A small network was shown many inputs. Here are its activations along a few directions, one row for each input.
In each table, some parts of the input vary, and every possible input appears once, in random order.
Descriptions start from the smaller parts, as in this example, which fits no table here: one of 8 places around a ring, together with either a single point or one of 11 places around a ring or (one of 3 separate values, together with one of 6 places along a line).
Shared parts are said once, and a part with two or three values counts as separate values.
(in the rows, 128 means zero)

Rows:
x1: [134 158 116 118 136 157 154 167  99  64 128 153 110 151  95 178 124]
x2: [100  96 145  65  79 107 116 105 169  82 112 150 124 125 133 117 132]
x3: [154 142 144 104  70 128 155 131 103  82 121 170 125 159 107 121 149]
x4: [153 141 100 123 105 174 136 159 129  65 105 136 107 138 129 171 144]
x5: [165 110 136 167 192  93 100 124  61 170 157  70  94 113 105 144 137]
x6: [109 118 164  71  84 102 114 105 156  78 110 181 150 145 134 104 135]
x7: [119 112 101 201 156 126 125 125 100 167 176  96 137  95 138 106  78]
x8: [117 122 121  79 151 131 109 141 172  64 108 147 136 132 149 162 107]
x9: [129 101 133 113 164  99  86  76 148 169 139 113 174  74 104 121 113]
x10: [110 147  76 150  92 175 145 180 151  92 115 142 123 142 169 130 122]
x11: [175 129 153 163 191  92 117 107  98 196 137  62  99 133  83 123 166]
x12: [ 91 167  91 145 123 159 161 189 121  91 137 159 127 155 134 137 101]
x13: [121  88 144 135 206  60  58  92 116 165 141  87 117  93 130 128 119]
x14: [115 155  84 143 121 159 158 192 145  91 131 140 126 147 162 135 102]
x15: [169 126 134 152 150 134 129 108  96 168 157  95 153  89  79 133 134]
x16: [154 152 155 145 186 116 174  99  73 170 149 116 113 128 141 184 166]
x17: [132 110 161 131 206  57  75  75 151 193 121  78 121 112 109 106 150]
x18: [163 110 126 173 169 119 115 104  74 142 165  85 119  87  98 148  99]
x19: [108 159 137 180 169 126 184 123 103 192 163 125 132 133 178 137 146]
x20: [108 133 175 116 201  85 129  68 129 159 136 129 141 107 168 165 150]
x21: [101 127 111 129  52 138 166 156 142 111 133 142 117 143 146  89 126]
x22: [153 137 112 114  73 177 126 145 135  86 109 134  98 136 126 167 141]
x23: [131 131 129 194 175 102 131 129 124 222 148  75 120 142 121  82 145]
x24: [147 160 166  98  96 153 145 136  94  79 120 163 126 160 106 102 147]
x25: [161 146 100 111 135 155 150 168 120  70 119 137 109 146 122 179 122]
x26: [112 149 121 130  56 130 163 153 127 112 130 175 142 164 145  80 126]
x27: [105 135 178  61 111 125 104 106 144  78 104 178 151 149 132  88 129]
x28: [131 124 136 184 151 126 152 140 136 236 129 111 157 122 110  77 140]
x29: [102 101 138  69  68 133 102 106 176  86  97 138 129 125 147 140 122]
x30: [176 122 159 154 167 119 140 117 110 211 119  98 138 113  72 119 162]
x31: [105 131  95 130  42 160 151 153 147 119 115 134 121 145 159 114 114]
x32: [148 125 118 103  54 159 143 132 124  92 106 128 104 140 119 155 137]
x33: [112 142  80 136  61 177 135 163 155 117 115 143 114 144 165 128 116]
x34: [113 113 104  81 121 145  97 127 177  68  88 153 134 130 155 160 123]
x35: [108 166 133 120  82 153 154 155 115 113 126 172 143 167 143  65 121]
x36: [130 102 177 124 179  88  97  91 167 202 106 111 160  92  99 101 148]
x37: [ 95 131 121  79 153 128 113 133 149  68 109 170 139 144 119 166 103]
x38: [146 120 126  97  65 134 157 132 116  88 121 140  99 141 105 133 146]
x39: [126 127 101 177 135 138 141 128 120 197 164 110 169 100 118  94 110]
x40: [120  86 135 139 184  87  72  74 129 138 151 101 143  69 124 133  81]
x41: [110 111 124  76  88 150  85 117 185  84  96 147 124 124 153 154 123]
x42: [120 113 112 196 178 102 111 145  86 195 167  82 112 122 144 102 117]
What do these inputs look like to the network? -> one of 3 separate values, together with either a single point or one of 5 places around a ring or one of 8 places along a line
Changing only the choice among 3 separate values turns x4 into x34. The same change can be made to x18. Which row results? -> x40
Changing only the choice among 3 separate values turns x42 into x13. The same change can be made to x31. Which row results? -> x29
Which other rows does x26 become when the place on the line of 8 takes its other values? List them by row number. -> x10, x12, x14, x21, x31, x33, x35
A walk changes only the place on the ring of 5. It starts at x39 and steps to x7. List the rest of the walk in order. -> x42, x23, x28

Rows:
x43: [110 132 120 139 118 133 129 133 131 133 140 144 153 123 136  94 106]
x44: [127 127 102 155 117 132 134 156 136 136 132 110 115 134 133 117 125]
x45: [131 115 149 115 100 114 130 102 132 148 125 126 132 122 118 114 144]
x46: [114 107 128 118 113 122 116 114 166 148 114 121 137 115 135 119 130]
x47: [127 132 114 161 155 132 132 123 104 156 152 109 126 114 147 146 117]
x48: [125 147 124 151 130 132 160 156 116 141 133 128 116 155 134 118 141]
x49: [126 106 138 117 157 104  85 107 150 132 117 108 123 115 132 126 126]
x50: [110 134 106 158 123 127 146 150 111 134 150 125 118 138 146 116 113]
x51: [121 147 137 132 124 140 141 141 132 144 123 148 148 144 124  97 133]
x52: [160 116 145 135 166 110 119 110  99 143 141 106 127 106  85 141 133]
x53: [107 114 133 122 118 111 130 105 147 141 133 134 145 111 147 115 121]
x54: [137 112 159 114 143  98  98  97 113 134 128 115 116 125 116 123 141]
x55: [125 142 116  76  50 168 142 145 132  38 104 171 108 159 126 153 127]
x56: [117 133  93  75  62 172 127 164 161  42  92 168 116 151 143 157 117]
x57: [128 129 159 114 166  98 110 107 133 135 122 126 128 131 132 125 146]
x58: [104 138 100  86  66 163 139 154 140  36 108 186 122 153 155 158 106]
x59: [162 128 132 156 140 133 136 118  93 157 142 100 115 114 119 141 142]
x60: [131 119 128 141 181 109 118 114 111 140 151 112 140 103 114 143 108]
x61: [120 155 122  76  75 169 154 160 149  40  97 181 122 164 145 156 133]
x62: [140 134 122 151 107 128 149 146  98 139 139 116 106 143 117 112 135]
x63: [123 130 151 115 124 115 142 111 151 150 119 138 143 129 135 117 149]
x64: [144 125 111 160 149 137 120 128 129 157 134  95 120 109 134 147 129]
x65: [123 124 116 136 113 141 116 141 152 137 120 129 148 124 123  96 116]
x66: [136 133 136 132 101 136 131 130 115 140 129 135 140 134 107  91 127]
x67: [138 113 124 139 176 117 104 121 131 146 130 101 129 105 101 150 118]
x68: [113 114 142 120 160  95  99 101 128 128 137 121 130 116 145 122 116]
x69: [145 134 144 135 188 111 130 120 115 146 134 117 136 117 100 145 139]
x70: [141 145 131 155 161 136 146 128 107 162 134 113 123 130 134 147 147]
What do these inputs look like to the network? -> one of 4 separate values, together with either a single point or one of 6 places around a ring
Which other rows does x57 become when the choice among 4 separate values takes its other values? List them by row number. -> x49, x54, x68
Which other rows does x69 become when the choice among 4 separate values takes its other values? List them by row number. -> x52, x60, x67

Rows:
x71: [163 157 116  95 119 185 117 159 115  65 100 148 122 149  94 152 135]
x72: [109 120 121 117  69 132 108 138 159  91 107 141 104 149 159 133 134]
x73: [140  88 159 110 224  82  59  54 166 182 113  76 139  70 107 167 147]
x74: [153 141 157 169 115 142 169 121  99 189 143  92 113 129 111 114 155]
x75: [144 115 101 170  96 136 130 135 112 191 140 111 142 111  94  89 129]
x76: [129 117 107 107  79 145 128 128 131  84 114 145 108 137 175 154 104]
x77: [ 91 144 155  98 110 137 132 110 153 108 112 191 173 133 149 100 129]
x78: [102 140 110 182 190 134 143 165 105 177 149 112 124 129 142 144 106]
x79: [129 126  96 184 150 133 126 147 142 154 155  99 152 106 136  93  92]
x80: [147  89 188 139 199  46  86  76  78 167 163  96 130  99 101 104 118]
x81: [149 164 125 176 175 114 166 136  88 174 152 109 112 148 147 132 170]
x82: [ 98 139 133  75  97 121 132 122 166 117 111 160 150 153 130  99 124]
x83: [143 135 120 111 113 135 158 147 126  58 118 157 116 142  97 175 121]
x84: [108 112 137  91  87 125 128 148 167  98  99 142 118 145 138  98 138]
x85: [114 132  96  97  96 153 139 136 113  65 144 141 117 121 143 166 116]
What do these inputs look like to the network? -> either one of 2 separate values or one of 5 places around a ring or one of 8 places along a line
A walk changes only the place on the ring of 5. It starts at x74 and steps to x81. List the rest of the walk in order. -> x78, x79, x75

Rows:
x86: [108 120 140 104 110 115 116 117 152 120 117 143 136 133 138 106 128]
x87: [150 148 116 149 129 147 155 156  94 117 138 123 109 143 113 144 134]
x88: [142 109 158 189 229  76 108  81 100 244 166  67 145  81 112 112 135]
x89: [137 116 151  86 140 116 104  96 139 102 112 136 132 115 118 154 135]
x90: [129 119 140  97 141 115 106 112 134  97 117 132 120 126 126 150 130]
x91: [117 129 112 139  98 138 137 142 133 130 131 132 130 134 139 108 119]
x92: [137 128 112 131 129 137 128 138 116 107 132 122 113 127 126 151 121]
x93: [107 125 121 120 110 132 124 131 154 124 122 143 145 127 142 110 116]
x94: [127 124 121 112 141 132 114 126 136 102 122 133 128 121 129 153 118]
x95: [121 142 113 147 102 147 153 150 130 140 131 134 130 141 143 113 129]
x96: [142 140 112 141 131 145 143 151 113 116 129 120 108 138 125 152 133]
x97: [131 150 117 156  98 149 162 159 109 140 137 134 125 150 127 102 132]
x98: [117 116 150  94 106 115 113 105 156 124 111 144 143 126 126 108 134]
What do these inputs look like to the network? -> either a single point or (one of 2 separate values, together with one of 6 places along a line)
